These are the activations of a small neural network, seen along a few directions. Each row is one input.
In each table, some parts of the input vary, and every possible input appears once, in random order.
Descriptions start from the smaller parts, as in this example, which fits no table here: ring(8) and (point or ring(9) or (values(3) and line(6))).
Shared parts are said once, and a part with two or three values counts as separate values.
(in the rows, 128 means zero)

Rows:
x1: 129 157 121 168 136 102 177 136 123 129 125 115 67 114
x2: 121 112 180 92 108 92 118 113 153 143 108 138 128 168
x3: 100 125 187 150 113 118 132 122 156 113 106 132 175 161
x4: 137 120 156 148 149 141 151 135 114 114 151 92 178 111
x5: 135 133 136 109 129 129 125 131 93 138 152 104 153 121
x6: 108 143 163 112 93 101 106 111 132 140 114 132 150 162
x7: 137 103 96 100 150 167 101 113 142 113 121 161 126 108
x8: 122 147 104 184 127 112 166 156 123 137 122 117 73 121
x9: 113 131 161 108 90 98 99 120 151 149 108 134 151 165
x10: 130 164 115 174 126 117 181 126 114 127 119 115 79 110
x11: 129 180 111 193 117 105 166 137 97 132 128 120 91 111
x12: 134 94 103 94 160 152 100 127 150 116 129 160 113 115
x13: 135 174 104 175 122 122 165 130 105 120 128 124 97 122
x14: 135 106 147 82 140 119 141 124 122 134 152 95 124 116
x15: 141 128 134 104 131 129 115 141 112 146 145 112 149 121
x16: 125 172 105 187 124 106 155 151 115 138 119 117 88 110
x17: 128 77 84 112 155 159 83 139 151 127 126 161 120 121
x18: 114 98 162 106 100 102 103 127 155 151 107 139 137 177
x19: 130 110 86 112 144 157 80 135 142 127 128 155 137 108
x20: 144 129 123 98 135 143 134 126 98 127 153 103 155 124
x21: 136 118 86 107 140 165 92 117 129 108 132 161 139 117
x22: 131 96 131 97 133 131 125 139 121 143 153 99 134 121
x23: 145 110 133 88 137 137 144 112 112 126 147 86 138 112
x24: 126 163 129 223 123 114 198 152 119 114 126 123 101 107
x25: 124 110 120 149 158 179 119 134 147 97 136 155 162 117
x26: 125 123 166 97 107 113 118 100 146 133 102 136 134 160
x27: 127 123 92 112 137 159 85 124 123 115 133 155 139 113
x28: 122 138 149 102 100 115 108 106 137 125 113 138 148 168
Changing only one part turns x3 into x24. The same change can be made to x9. Which row results? -> x16
Describe the family of inputs behind these rows. -> values(4) and (point or ring(6))
Which other rows agree with x22 in the values(4) part? List them by row number. -> x4, x5, x14, x15, x20, x23
Which other rows agree with x21 in the values(4) part? List them by row number. -> x7, x12, x17, x19, x25, x27

Rows:
x29: 114 75 114 71 131 169 26 119 160 121 121 179 190 145
x30: 127 174 90 241 138 130 181 162 125 112 119 146 80 101
x31: 99 156 192 118 70 80 125 95 171 132 81 138 137 188
x32: 144 131 46 147 175 175 112 135 120 103 135 176 87 73
x33: 135 183 139 175 107 68 200 150 82 163 143 61 80 109
x34: 125 189 117 189 87 70 176 135 104 152 107 119 52 145
x35: 132 84 130 57 136 176 60 117 134 119 144 136 215 140
x36: 128 158 120 236 147 127 214 161 105 111 146 92 102 85
x37: 134 66 159 16 142 137 76 113 129 140 158 125 172 153
x38: 154 129 52 125 178 185 153 131 97 102 161 106 100 52
x39: 120 153 231 126 91 80 154 106 130 137 113 100 179 172
x40: 124 38 144 34 134 139 58 112 179 143 107 157 141 173
Describe the family of inputs behind these rows. -> values(2) and ring(6)
Changing only the values(2) part turns x40 into x37. The same change can be made to x31. Which row results? -> x39
Change only the values(2) part in x32. List by row number the other rows that result. -> x38
Change only the values(2) part in x29. List by row number the other rows that result. -> x35
